A small network was trained on made-up records. Each row is its average activation on records with the value named, seen along a few directions.
Related values have similar rows: they may be neighbours, one step apart, or belong to one group.
In the rows, zero is written as 500.
Random noise pushes rows far along 9 fixed directions. That doesn't count. These rows show it; they differ only by the noise:
[425 543 561 480 415 425 365 509 230 667 386 690 635 415 724 472 266 586
 392 593 658 279 510 578]
[354 372 498 568 536 318 549 755 532 538 624 621 443 510 425 484 377 574
 422 582 449 568 397 525]
[529 481 428 464 398 362 336 627 444 601 594 471 559 424 426 383 547 361
 434 646 373 606 562 307]
[346 482 463 503 632 596 490 493 389 474 630 475 459 510 547 693 508 610
 370 520 609 469 507 433]
[576 438 397 320 587 554 519 595 385 536 628 401 320 479 440 393 686 479
 585 736 539 431 427 325]
[384 459 506 626 467 451 314 547 365 609 720 550 731 452 530 547 540 487
 454 672 641 589 464 392]
[195 348 551 699 574 547 616 431 451 430 586 508 671 563 584 648 521 619
 472 529 523 573 486 500]
[532 669 544 488 521 435 516 401 562 642 496 669 439 421 562 554 418 668
 436 446 597 397 460 687]
[393 553 471 636 677 467 707 417 659 389 649 579 516 543 462 585 562 704
 599 425 594 643 414 698]
[446 632 349 495 593 368 544 606 276 663 603 670 652 389 597 346 411 643
 440 634 497 411 614 444]
[327 316 477 493 532 637 415 508 340 395 596 317 513 553 515 641 619 428
 430 617 529 552 517 273]


NIFOF, 20 values:
simo: [604 577 360 446 470 388 476 584 748 314 583 326 324 513 217 491 610 346
 473 315 188 879 654 339]
von: [590 508 733 466 284 596 419 274 659 562 281 460 443 501 552 505 577 401
 576 442 503 431 385 582]
kem: [479 464 416 443 650 624 551 480 487 452 646 319 335 516 414 648 671 539
 387 487 429 568 609 262]
rin: [484 530 459 530 474 350 452 571 430 618 509 612 696 441 533 351 456 501
 495 585 495 511 529 468]
gov: [459 657 391 445 743 542 670 622 428 642 607 664 443 472 550 500 434 708
 395 519 565 275 504 496]
gavu: [595 406 458 368 565 590 449 609 415 551 530 386 322 515 439 523 479 470
 432 573 468 389 484 338]
fus: [480 398 491 352 484 558 318 604 370 288 309 370 308 597 518 663 300 446
 329 350 519 449 553 480]
kimog: [498 419 600 540 495 617 632 433 742 470 467 371 300 556 410 645 551 530
 457 327 299 505 486 498]
ganut: [669 531 630 512 372 436 328 752 572 784 658 683 389 441 418 477 382 422
 496 621 739 351 254 608]
sasa: [538 676 397 403 648 693 473 423 255 251 415 476 569 567 669 531 419 553
 636 396 822 363 520 602]
depuf: [492 317 577 504 418 580 530 576 487 399 378 449 513 622 503 425 488 316
 675 617 548 437 383 524]
kat: [261 448 538 630 721 648 805 421 446 287 551 566 573 614 638 571 539 749
 690 427 716 532 381 693]
diz: [605 519 482 648 414 364 345 474 652 388 553 505 773 525 393 452 549 383
 642 444 587 771 440 627]
bod: [345 250 514 532 603 571 826 535 568 309 280 437 379 661 498 532 342 529
 457 415 252 423 566 564]
gez: [294 439 645 588 542 660 391 457 466 478 538 522 512 557 591 793 465 570
 387 438 770 416 366 585]
sus: [706 589 515 405 446 470 415 522 432 576 325 601 414 450 561 490 227 518
 398 420 567 285 526 680]
kod: [460 556 370 539 701 589 521 584 487 400 721 437 438 536 408 634 554 592
 424 379 507 603 570 355]
ven: [585 570 644 584 312 284 167 540 862 480 586 559 413 465 295 718 409 379
 344 314 592 805 388 673]
daz: [402 531 515 546 596 370 646 614 598 382 481 665 417 550 473 504 358 629
 544 381 568 574 381 759]
korip: [443 302 674 659 406 641 532 511 683 705 620 423 378 482 422 768 548 439
 288 482 270 436 499 295]
Each value of NIFOF is a pair of two hidden parts, and every pair occurs once (5 first parts, 4 second parts).
rin and ven share the first part; rin and fus share the second. Which value has the first part of fus and the second part of ven?
Answer: kem
ganut and kat share the first part; ganut and depuf share the second. Which value has the first part of depuf and the second part of kat?
Answer: daz
bod and diz share the first part; bod and korip share the second. Which value has the first part of korip and the second part of diz?
Answer: kimog

SUSER, 20 values:
kig: [390 356 588 556 519 550 640 654 458 743 636 587 407 493 516 468 545 600
 509 699 484 357 345 406]
fuz: [497 535 436 300 415 611 226 465 244 179 281 331 462 530 592 566 413 321
 446 351 604 527 650 416]
tibi: [538 489 449 386 588 476 565 478 608 305 455 421 351 545 403 481 540 523
 545 448 540 589 456 620]
bebik: [455 544 311 574 565 385 427 849 418 358 636 504 656 547 403 350 397 407
 517 487 435 698 561 403]
mize: [412 738 441 629 647 489 448 371 534 467 732 614 653 475 519 653 535 716
 476 370 703 668 515 606]
gose: [539 472 399 373 546 523 390 691 377 561 615 447 351 486 434 549 482 418
 368 639 550 451 503 355]
dodu: [570 210 756 444 223 541 356 519 630 578 384 365 247 523 432 571 550 299
 483 580 405 493 319 418]
gaguz: [655 444 577 395 484 504 446 503 541 567 561 475 324 491 412 480 567 460
 577 622 643 473 352 537]
seliv: [447 376 563 635 399 627 408 377 375 656 524 394 794 484 567 569 573 390
 434 610 387 451 601 276]
vipo: [436 569 356 368 591 659 476 315 345 315 442 291 525 505 570 547 695 485
 467 446 453 497 707 293]
tem: [483 386 569 614 402 512 450 439 687 473 526 373 510 549 390 697 531 374
 389 406 325 684 551 462]
rora: [669 648 496 403 647 678 608 394 668 408 524 415 239 522 431 659 507 606
 509 280 587 421 424 630]
fonok: [552 597 495 499 454 521 357 517 452 399 428 599 627 554 545 444 408 420
 611 459 725 506 442 635]
zugi: [592 494 647 565 333 529 326 435 568 592 468 487 467 464 523 636 472 428
 421 410 542 477 457 518]
vulab: [259 302 451 493 550 391 689 693 413 423 376 532 476 537 523 445 350 522
 365 526 264 461 602 435]
zilo: [347 458 661 703 391 483 319 395 433 765 688 558 726 437 592 708 553 584
 337 564 564 500 489 367]
tafon: [818 916 322 422 504 235 202 451 654 522 618 594 536 354 363 478 439 502
 433 335 628 716 627 614]
renor: [352 499 541 684 484 538 280 440 409 465 660 508 776 481 571 624 615 436
 531 592 760 653 443 454]
guber: [330 448 331 512 662 462 492 810 510 267 684 460 425 592 365 592 429 437
 405 438 499 701 529 415]
misip: [460 474 298 516 542 417 488 700 473 399 530 428 592 530 399 433 384 364
 363 491 239 611 700 332]
Each value of SUSER is a pair of two hidden parts, and every pair occurs once (5 first parts, 4 second parts).
dodu and rora share the first part; dodu and vulab share the second. Which value has the first part of vulab and the second part of rora?
Answer: misip
seliv and tem share the first part; seliv and bebik share the second. Which value has the first part of bebik and the second part of tem?
Answer: kig
zilo and zugi share the first part; zilo and vipo share the second. Which value has the first part of vipo and the second part of zugi?
Answer: guber
